A small network was shown many inputs. Here are its activations along a few directions, one row for each input.
In each table, some parts of the input vary, and every possible input appears once, in random order.
A made-up example of a description, with smaller parts first: one of 3 separate values, together with either a single point or one of 11 places along a line or (one of 6 places along a line, together with one of 8 places around a ring).
Shared parts are said once, and a part with two or three values counts as separate values.

Other details of the inputs shift rows strongly along three fixed directions, in all tables alike. That doesn't count.
These rows show it; all are for the same input, with only those details redrawn:
[-17   4  19  -4   4   8  22 -18   7  -9   0]
[ 14   3   5  14   7   2  19  -4 -13  -3   0]
[ 24 -18  -3   5   9  -6   6  15 -30   4  -4]
[ 13 -23   5   6  -3 -11   5  11 -24  -1   6]
[  2 -10   2 -24  26  10  11   5 -17   4 -21]
[  9  15   3  -2  26  15  24  -8  -8   0 -16]
[-19   5  19 -11  10  11  22 -18   7  -8  -5]
[-12   2  18   3   0   4  21 -16   3  -9   5]

Rows:
r1: [ -9 -11  14   7 -25  -9 -30   5  -9   1  10]
r2: [-13 -25  14 -19   1   1   4   1  -8  -4   4]
r3: [ -9 -14  -5 -35 -18  -2  -7  -4   7  -4   4]
r4: [-16   3  19  -1   0   4  19 -13   4 -14   7]
r5: [ 12  15 -11  13  25  12   3  -4  14 -10 -15]
r6: [ 13  12  -9  14  23  13   5  -6  14  -5 -16]
r7: [ 23 -18 -19  11  12   0 -18  20  -6  -5  -7]
r8: [-24  -2 -11 -40  31   7  -5   7   1  21 -14]
r9: [ -4  -3  -1  21  -3   5  -5  -7  21 -15   7]
r10: [-25 -25  13 -23  -4   6   3   1  -7 -10   2]
r11: [ -1 -30   4   9  -8 -12 -18   7  13 -10  15]
r12: [-16   8  25  -4  -9   8  35  15  17  -9 -11]
r13: [ -2  13   2 -20  -9  -2  10 -21  20  -4   3]
r14: [  5   8   3   4   0   1 -21   6 -16   7 -14]
r15: [-19   2   3   5   6  11   0 -14  29 -17  -6]
r16: [ -7  18   2 -27  -4   3  11 -21  22  -6  -1]
r17: [  7   1   1  31  -3  -2  -4  -6  21 -14  15]
r18: [-12   4  13   3   1   5  20 -13   0 -15   5]
r19: [ 19 -17  -8   7   6  -2   5  17 -34  -2  -5]
r20: [ -9  -8  -2  12 -24 -22   8  40   6  12  11]
r21: [ -2 -17   9  18 -19 -11   8   1 -15 -15  19]
r22: [ -9 -13  -7 -43 -10  -1  -8  -2   7  -4  -1]
r23: [  3  12  -4   2 -27  -8   9 -17  14 -12  15]
r24: [ -4 -27  13  -5  -6 -12   4   7 -15  -5   9]
r25: [ 12  19 -19  23  13  -6   9   3  -7  18   4]
r26: [ 35  22 -17  10  -7  -2   8  -7   0   0  10]
r27: [-17   9  -4  19 -11  -6   7  -9  10   7  25]
r28: [  8  29   6   8  12  14  -7  -9  -5  11 -20]
r29: [-15  -9  19 -14  -7  -4 -25   0  -3   9  -8]
r30: [ 10  28   1  16   7  12 -10  -5 -10   7 -18]
r31: [ 27   6 -13  28  15   8  -1   1   7  -3  -4]
r32: [ 13 -25 -14   6   6  -1 -19  15  -2  -3  -5]
r33: [  2  26 -22  10  20   8   8   2  -4  12  -2]
r34: [ 25   8 -12  28  17   2  -1   3   7  -6  -5]
r35: [ -7  14  20  20 -20   2 -13 -15   5   2  10]
r36: [ -1 -31   4  11 -10 -16 -16   6  12 -10  11]
r37: [ 12 -23 -13   6   8  -6 -18  17  -2  -8  -7]
r38: [  2  11   8  -7   8   8 -22   3  -8  11 -13]
r39: [-12  -9   2 -51  -3   1  -4  -9  16   1  -3]
r40: [ -6  27   7  -5  12  21 -13  -8   0   7 -21]
r41: [-24  14  -6   5   2  -4   8  -8  10   3  12]
r42: [ 32  20 -19  13 -11  -3  11 -10  -3   0   2]
r43: [ 36  -9 -20  -2 -14 -11  -5   8 -14   6   8]
r44: [ 10   4   2  20  -1   8  17  -6 -13  -6   7]
r45: [  6 -17  -6 -13 -30 -17  -9   0   1  -7  22]
r46: [-13 -14  10 -18   3   4   3  31  32  -6 -25]
r47: [ -7  21  29  20 -32  -3   2  16  19   2  -5]
r48: [-25  12  -7  11  -6   0   5  -9  10   4  16]
r49: [ -8 -10  19   6 -22 -15 -28   5  -8   3   9]
r50: [ -4  16 -17  23   1  -5   7   0  -4   9  10]
r51: [ -3  -9   0 -35  32  21  10   5 -16   5 -25]
r52: [  5 -18  -7  -8 -34 -19  -7   0  -1  -7  17]
r53: [  9   7  -1 -13  16   6 -23  11 -20  13 -26]
r54: [ -7 -26  10   2 -15  -9   1   6 -14 -12  20]
r55: [ 15 -24  -5  12   4 -13 -15  13   2  -4   2]
r56: [-13  18  24   6  -7   2 -11 -16   9   3  -2]
r57: [ -4  -1   2  24  -6   0  -4  -9  24 -18  15]
r58: [-15  21 -15   1  17   5   9  -4   4   9  -4]
r59: [ -2  14  -2 -13 -15  -2  10 -19  17 -10   7]
r60: [  9 -14  -1 -19  22   5   8  10 -22   5 -18]
r61: [-12  -1   3  11   2   6  -1 -13  25 -14  -3]
r62: [ 24 -17  -3   2  11  -3   4  16 -29   3   1]
r63: [-30 -12  -1 -19   3 -12  -5   4   4  12   7]
r64: [ 12  13  -8   4  31  18   1  -5  18  -2 -18]
r65: [-22  20  20   0  -7  10 -11 -19   9   1 -10]
r66: [ 20 -16  -9   4   8   1   2  18 -32  -2  -1]
r67: [ -7 -16  -3 -42 -11  -5  -4  -5   7   1  -5]
r68: [  7  15   7   2 -38  -9  24  11  29  -6   5]
r69: [  9  -5 -21  10   5 -14  -8  19 -16  17  14]
r70: [ 19  10  -3  28   2   4  21  -4 -19  -5   2]
r71: [  1 -10   1 -24  24  12  12   5 -19   2 -22]
r72: [  2  24 -21  12  18   5  11  -1  -6  15  -6]
r73: [  4   4  11  23  -8   0  17  -8  -5 -12  20]
r74: [-12  -5  -6  18 -15 -22  -3   5  -2   7  27]
r75: [-26  -7  16 -27  -4   9 -28  -2  -1   8 -15]
r76: [-11 -10 -19  -8   5  -4  -8  12 -10  16   3]
r77: [ 17  -6 -18 -29  -2   3  -5   3  -6   6  -8]
r78: [ 13  -6   6  -1  -1  -5 -29  14 -19  14  -5]
r79: [  1  22 -17   5  22   6   8  -2   1  19  -2]
r80: [  4  14   0 -16 -11   3   9 -20  19  -2   7]
r81: [-16 -18  -8  -1  -8 -17  -7  10  -6  12  14]
r82: [ -8   1  11 -29  15  12 -24   3  -5  16 -24]
r83: [ 36  19 -15  11  -8  -6  12 -10   0   3   4]
r84: [  1  -1  12  14 -19  -7 -25   3 -10   2  10]
r85: [-31  17  -4  -4   6   4   7 -11  16   4  11]
Describe the family of inputs behind these rows. -> one of 5 separate values, together with either a single point or (one of 2 separate values, together with one of 8 places around a ring)
The inputs of r15 and r30 match in every part but the choice among 5 separate values. If r64 is changed in the same way as r15 into r30, which row does it become? -> r82
The inputs of r43 and r51 match in every part but the choice among 5 separate values. If r59 is changed in the same way as r43 into r51, which row does it become? -> r18
The inputs of r83 and r36 match in every part but the choice among 5 separate values. If r42 is changed in the same way as r83 into r36, which row does it become? -> r61
Change only the choice among 2 separate values in r71. List by row number the other rows that result. -> r51
Start at r39 and move only the place on the ring of 8, one step at a time. The first step leads to r80. Which rows follow, in order? -> r43, r77, r3, r22, r45, r26
Change only the choice among 5 separate values in r67. List by row number the other rows that result. -> r6, r28, r71, r81
Change only the choice among 2 separate values in r1. List by row number the other rows that result. -> r14

Rows:
r86: [ 19   4 -12   2  13   9   7   2   1  -3 -12]
r87: [ -1 -20  -8 -25  12  -1  -1  17   0   3 -11]
r88: [ 20  22 -20  15  23  10  18  -4   2  -2  -8]
r89: [ 11 -22  -7   3  -6 -11  -2  14  -2  -1   4]
r90: [-12 -20  22  11  -3  -4 -13   7 -15  -2   3]
r91: [  0  24   0   2  12  13  19 -13  20 -11  -8]
r92: [-19 -18   8 -12 -20 -15 -19  -4   8   0  16]
r93: [ 24   5 -14   4   1  -4 -13  15 -13  10  -8]
r94: [-15  14   5 -13  -1   9  -5 -14  17   0  -4]
r95: [-10 -11  19  48 -18  -9  -4  -5  13 -19  25]
r96: [ 23   9 -20  15  17   5  12   7  -4   2  -2]
r97: [ -8  14  10 -16   7  10  13  -9   1  -2 -11]
r98: [-30 -12  15 -40   2   5   3   0   2   1 -11]
r99: [ 14  -6 -16 -10   4  -5 -16  20 -14  15  -6]
r100: [-22 -10   7 -36  -4   2 -17  -3  13   2 -11]
r101: [-17   1  10  -1  -9   2  12  -8   1  -3  11]
r102: [ 2  3 -7 -9 19  7  8 -5  9 -3 -8]
r103: [ -9  25   1  21 -14  -1   5 -21  18  -4  16]
r104: [ 27  -9  -2  40 -25 -24   2   6 -24   1  28]
r105: [ 19 -23  -6 -19   4  -4  -9  20 -31   9 -14]
r106: [ 16  28  -9  12  19  12  19  -8 -15   4  -9]
r107: [-20  11  16  -4  -8   4  17 -14   9  -4   6]
r108: [ -8  21   1 -10   5   9   2 -10  17   8 -12]
r109: [-12 -21  15  -6 -23 -11  -5  -4  -6  -7  19]
r110: [  4 -14 -15 -13   2  -6 -18  18 -12  14  -5]
r111: [ -7   9  14  36 -12  -2 -17  -4   6  -3   8]
r112: [13 -5 -7  6  3  1  3  1  2 -6  3]
The inputs of r100 and r105 match in every part but one. If r110 is changed in the same way as r100 into r105, which row does it become? -> r101
Describe the family of inputs behind these rows. -> one of 3 separate values, together with either a single point or one of 8 places around a ring
